A small network was shown many inputs. Here are its activations along a few directions, one row for each input.
Each table varies a few parts of the input and shows all the possible inputs, shuffled.
A made-up example of a description, with smaller parts first: one of 4 places along a line, together with either a single point or one of 11 places along a line or (one of 2 separate values, together with one of 8 places around a ring).
Shared parts are said once, and a part with two or three values counts as separate values.
In the rows, 128 means zero.

Other details of the inputs shift rows strongly along two fixed directions, in all tables alike. That doesn't count.

A family of inputs:
R1: [180 140 175  59 149  63  50  73  79 192 124 118]
R2: [119 168  80 138  98 183  98 176 107 124 130 131]
R3: [128 168  94 154 133 164 128 194 105 125 147 125]
R4: [104  83 141 172 102 141 202 111 203  68 117 110]
R5: [160 142 140 113 131  85  76  82  90 146 158  65]
R6: [150 142 155  94 140  95  68 112  75 166 151 130]
R7: [125 154  96 157 131 172 129 187  96 129 162 132]
R8: [102  83 164 132  84 107 147  68 191  78 105 117]
R9: [157 153 135 102 139  92  72  99  83 180 122 122]
R10: [138 161  86 149 128 179 130 184 107 136 140 121]
R11: [100 170  89 131 104 175 112 173  84 103 155 140]
R12: [116  75 206  80 132  73 137  52 180 108 106 182]
R13: [145 151 154  80 143  93  84 106  63 151 153 128]
R14: [138 157  94 181 131 162 159 162 110 122 171  56]
R15: [118 171  91 148 118 166 112 190 105 120 143 130]
R16: [173 150 159 102 173  84 100 126  85 174 146 113]
R17: [ 95  50 167 137  82 105 170  57 232  47  90 141]
R18: [126 166  97 152 153 172 150 182 102 128 175 126]
R19: [105 160  90 145 101 176  96 179  96 117 153 142]
R20: [ 95  93 156 121  97 122 142 117 193  78  87 183]
R21: [130 160  98 148 149 169 161 185  85 120 169 124]
R22: [118 163  88 170 101 166 126 154 109 111 161  67]
R23: [ 89  89 134 150 115 163 214 146 182  58 115 179]
R24: [104  80 120 182 103 154 205 123 209  53 121 116]
R25: [123 155  66 152 127 163 134 184 109 152 133 115]
R26: [145 151  83 181 137 160 153 161 112 115 175  61]
R27: [105  81 197  78 116  81 121  54 178 101 104 187]
R28: [ 73  83 115 138  96 154 157 124 202  88  61 164]
R29: [167 144 187  63 173  57  69  71  73 185 159 123]
R30: [141  87 160 107 167  89 147  92 153 159  87 126]
R31: [183 141 170  80 165  52  69  68  76 206 122 115]
R32: [105  87 150 121  98 113 139  85 187 104  72 179]
R33: [ 98  77 138 108  95 106 140  93 193 113  72 171]
R34: [120  66 181  85 136  72 126  56 179 139  60 151]
R35: [ 86  80 110 160 122 166 198 147 206  92  71 154]
R36: [135 151  99 162 146 171 145 191  97 134 168 127]
R37: [184 143 150  97 168  98 102 117  87 184 138 109]
R38: [134 152  68 158 142 161 151 188 110 158 138 110]
R39: [193 137 172  85 180  50  85  72  76 211 127 110]
R40: [114 158  62 147 112 165 118 179 109 146 128 120]
Description of these inputs: one of 4 places along a line, together with either one of 2 separate values or one of 8 places along a line.
- Changing only the place on the line of 4 turns R10 into R1. The same change can be made to R29. Which row results? => R12
- Which other rows does R14 become when the place on the line of 4 takes its other values? List them by row number. => R4, R8, R22
- Which other rows does R6 become when the place on the line of 4 takes its other values? List them by row number. => R7, R19, R36

A family of inputs:
R41: [163 117 178  54 165  47  92  68  82 185 124 136]
R42: [132 163  99 133 114 157  91 151 100 125 135 111]
R43: [127 119 142 129 116 123 136 121 164 111 105 159]
R44: [104 108 132 118 125 121 150 114 146 111 107 153]
R45: [125  98 141 138 143 121 158 124 166 125 107 121]
R46: [182 175 152  79 151  72  43  85  40 188 167  57]
R47: [118 166  99 129 112 160 101 147  96 136 137 107]
R48: [139 157  96 153 135 145 125 148 104 147 138  94]
R49: [119 109 143 125  99 128 134 116 175  93  98 148]
R50: [129 159  75 165 145 168 129 189 103 147 141  87]
R51: [120 117 127 116 136 129 153 131 127 130 116 155]
R52: [126  97 144 126 126 136 159 122 162 116 104 172]
R53: [120 104 150 126 128 125 144 136 179 107 103 161]
R54: [120 108 150 130 111 126 147 105 155  89 127 119]
R55: [102 115 118 121 116 123 131 119 135 122 124 142]
R56: [112 152  98 122 145 145 116 170  91 141 142 119]
R57: [117 102 143 137 114 117 148 107 158 101 141 133]
R58: [119 105 137 119 134 128 159 121 147 124 108 165]
R59: [113 102 157 134 108 129 154 103 158  76 127 131]
R60: [109 150  85 128 119 140 108 152  92 139 151 119]
R61: [122  94 124 146 118 115 148 107 166 125 110 122]
R62: [140 118 143 133 136 128 160 127 134 117 141 137]
R63: [105 121 125 114 113 131 130 117 132 110 110 129]
R64: [111  95 150 141 111 120 154 106 162  88 141 145]
R65: [150 119 186  54 172  47  77  71  89 182 121 123]
R66: [175 130 181  77 177  51  78  77  89 187 141  89]
R67: [115 161  96 126 117 155 102 146  94 130 135 108]
R68: [190 131 176  77 170  53  91  71  81 193 142 102]
R69: [115 161  96 129 131 147 117 151  89 139 137 123]
R70: [122 106 150 139 108 124 143 123 168 105  99 163]
R71: [117 104 157 141 123 125 163 107 158  87 130 147]
R72: [120  99 156 133 123 124 143 139 173 109 101 160]
R73: [167 126 188  68 153  57  64  55  94 181 120 130]
R74: [117 103 136 132 102 119 135 118 179 104 112 161]
R75: [129  98 158 135 131 127 177 117 153  95 133 157]
R76: [176 140 180  81 161  53  79  63  84 178 146  96]
R77: [108  94 136 131 106 130 137 110 170 108 112 160]
R78: [101 102 128 124 114 121 136 109 156 116 116 152]
R79: [135 160  98 143 120 149 115 145 102 128 148  80]
R80: [111 170  87 145 136 177 118 189  98 142 147 119]
R81: [100  97 143 121 138 129 153 126 166 111 103 157]
R82: [171 110 179  78 146  46  79  44 108 175 107  84]
R83: [116 102 148 123 135 133 137 129 160 118 108 154]
R84: [128 174  81 154 123 175 109 176  99 128 143 126]
R85: [126 122 133 122 131 136 148 129 135 137 117 157]
R86: [114  97 163 135 137 126 163 124 161  90 132 144]
R87: [125 117 148 132 143 126 147 134 142 112 141 124]
R88: [129 155  93 140 116 147  92 153 104 137 149 125]
R89: [107 112 136 124 126 127 145 110 151 115 106 155]
R90: [143 169  89 156 120 170 122 196  94 140 144 134]
R91: [124  96 133 148 127 122 165 108 172 117  95 129]
R92: [114 176  83 150 122 176 119 171  96 138 144 123]
R93: [125 166  81 162 100 163  99 184 102 132 152 122]
R94: [100 100 135 129 106 127 145 108 170 114 112 158]
R95: [131 122 131 141 131 125 148 117 145 120 126 119]
R96: [112 157  92 120 117 149 107 150  88 127 137 106]
R97: [124 165  77 163 116 164 123 170 101 126 174  95]
R98: [123 111 151 137 126 122 157 109 154 100 130 135]
R99: [128 167  73 162 115 173 121 169 101 130 142  74]
R100: [119  97 153 134 139 124 167 124 173 102 122 133]
R101: [134 164 107 140 102 150  91 161 100 128 134 110]
R102: [197 172 150  72 169  74  40 103  34 212 154 111]
R103: [126 159  67 169 118 164 122 170 105 142 155  88]
R104: [125 168  85 149 137 176 108 194 101 132 146 122]
R105: [117  93 134 143 114 117 158 106 175 106 123 130]
R106: [138 105 146 132 136 123 172 118 155 115 127 141]
R107: [145 160  71 165 139 169 143 182  96 152 141 100]
R108: [139 112 143 124 124 124 149 131 160 119 108 168]
R109: [111 101 143 124 103 138 136 108 167  97  98 146]
R110: [144 162  75 164 138 170 145 182  97 149 147 100]
- Changing only one part turns R51 into R63. The same change can be made to R52. Which row results? => R109
- What do these inputs look like to the network? => one of 5 places along a line, together with either one of 6 places along a line or one of 8 places along a line
- Which other rows does R100 become when the place on the line of 6 takes its other values? List them by row number. => R45, R50, R66, R86, R87
- Which other rows does R66 become when the place on the line of 5 takes its other values? List them by row number. => R68, R79, R95, R105
- Which other rows does R73 become when the place on the line of 8 takes its other values? List them by row number. => R43, R44, R69, R70, R84, R89, R92
- A walk changes only the place on the line of 5. It starts at R75 and steps to R86. List the rest of the walk in order. => R71, R64, R59

A family of inputs:
R111: [142 168  99 118 162 123 116 145  85 174 144 117]
R112: [ 75  87 127 147 102 153 131 135 197  99 123 214]
R113: [120  84 153 157 130 145 192 142 183  86 117 155]
R114: [158 110 181  97 135  58  83  65 134 162 100 109]
R115: [147 153  97 144 154 168 144 193 110 145 145 124]
R116: [164 160 136 126 143 130 108 144  86 133 185  91]
R117: [106 123 202  37 158  84  65  79 109 132  93 140]
R118: [136 155  81 146 127 154 112 168 130 148 109 111]
R119: [118 139  82 141 124 160 137 151 107 143 129 110]
R120: [108  99 136 155  87 142 159 117 206  73 108 125]
R121: [136 173 104 132 151 128 115 147  74 168 151 109]
R122: [149 168 102 138 131 132  82 150  92 170 125  91]
R123: [120 145  81 150 116 158 126 142  97 117 153  94]
R124: [110 150  86 116  91 136 102 189  95 120 131 167]
R125: [133  91 168  94 119  87 121  58 136 129 133 108]
R126: [133 109 175 108 143  69 134  67 133 124 132 129]
R127: [127 105 168 115 146  80 144  80 139 133 117 140]
R128: [ 97  80 124 143 108 141 176 113 173 101 103 139]
R129: [122 110 125 164 134 170 184 175 159 103 122 147]
R130: [154  95 158  70 154  68 107  62 120 181 100 126]
R131: [137 158  99 156 113 139  98 145 114 121 137  89]
R132: [ 98 104 142 144 110 132 185 112 180  78 138 140]
R133: [155 191 114 110 105 160  79 134  63 150 135 164]
R134: [128 115 132 164 128 156 171 157 150  82 144 131]
- What do these inputs look like to the network? => either one of 4 separate values or (one of 4 places along a line, together with one of 5 places along a line)
- Which other rows does R131 become when the place on the line of 4 takes its other values? List them by row number. => R123, R126, R134
- A walk changes only the place on the line of 5. It starts at R132 and steps to R126. List the rest of the walk in order. => R127, R121, R111

A family of inputs:
R135: [ 78  76 121 152  70 167 167 132 212  88  72 187]
R136: [177 105 215  35 146  27  54  39 125 178 116 172]
R137: [ 68 112 110 209  79 188 207 164 197  17 155 110]
R138: [157 188  84 158 140 162 116 166  58 141 189  41]
R139: [158 115 145 132 148 109 163 100 141 132 129  89]
R140: [ 97  77 174  95 148 126 159 116 156 103 122 207]
R141: [126 183 102 122 133 159 118 175  55 144 161 163]
R142: [128 178  95 130 120 168  74 176  80 138 115 119]
R143: [156 161  86 162 180 145 144 188 101 186 133  74]
R144: [104 108 108  95  98 107  96 105 136 136  88 127]
R145: [109 177  60 142 109 158  70 145  91 156 129 119]
R146: [141 120 161 134 127 108 138  90 139  98 156  82]
R147: [114  93 167 110 121 103 145 123 170  98 100 199]
R148: [156  85 199 108 134  63 130  40 149 111 148  99]
R149: [155 157  93 162 134 154 132 148  77 131 181  63]
R150: [137 180  44 200 147 198 168 221  99 142 160  67]
R151: [163 193 124  85 139 117  41 145  65 179 156 126]
R152: [132 189  94 168 116 148  91 160  55 119 220  49]
R153: [ 87  85 126  97  90 107 128  93 183 108  62 144]
R154: [161 106 140 136 146 109 163  98 136 135 135  97]
R155: [170  72 178 113 187  56 156  81 160 185  92 119]
R156: [130  96 183  79 107  78  88  63 154 158  78 153]
R157: [ 56 110 107 155 123 217 206 200 183  54 127 206]
R158: [141  90 187  80 128  79  86  69 140 136  74 164]
R159: [166 199 108  98 150 109  37 167  17 190 180 129]
R160: [187 107 165 109 178  57 126  74 109 190 131  91]
R161: [ 62  94 106 155  85 159 162 114 219  76  61 175]
R162: [ 68 130 102 164  99 205 217 191 177  55 112 212]
- What do these inputs look like to the network? => one of 2 separate values, together with either one of 6 places along a line or one of 8 places along a line
- Changing only the choice among 2 separate values turns R152 into R137. The same change can be made to R154. Which row results? => R139
- Which other rows does R145 become when the choice among 2 separate values takes its other values? List them by row number. => R161
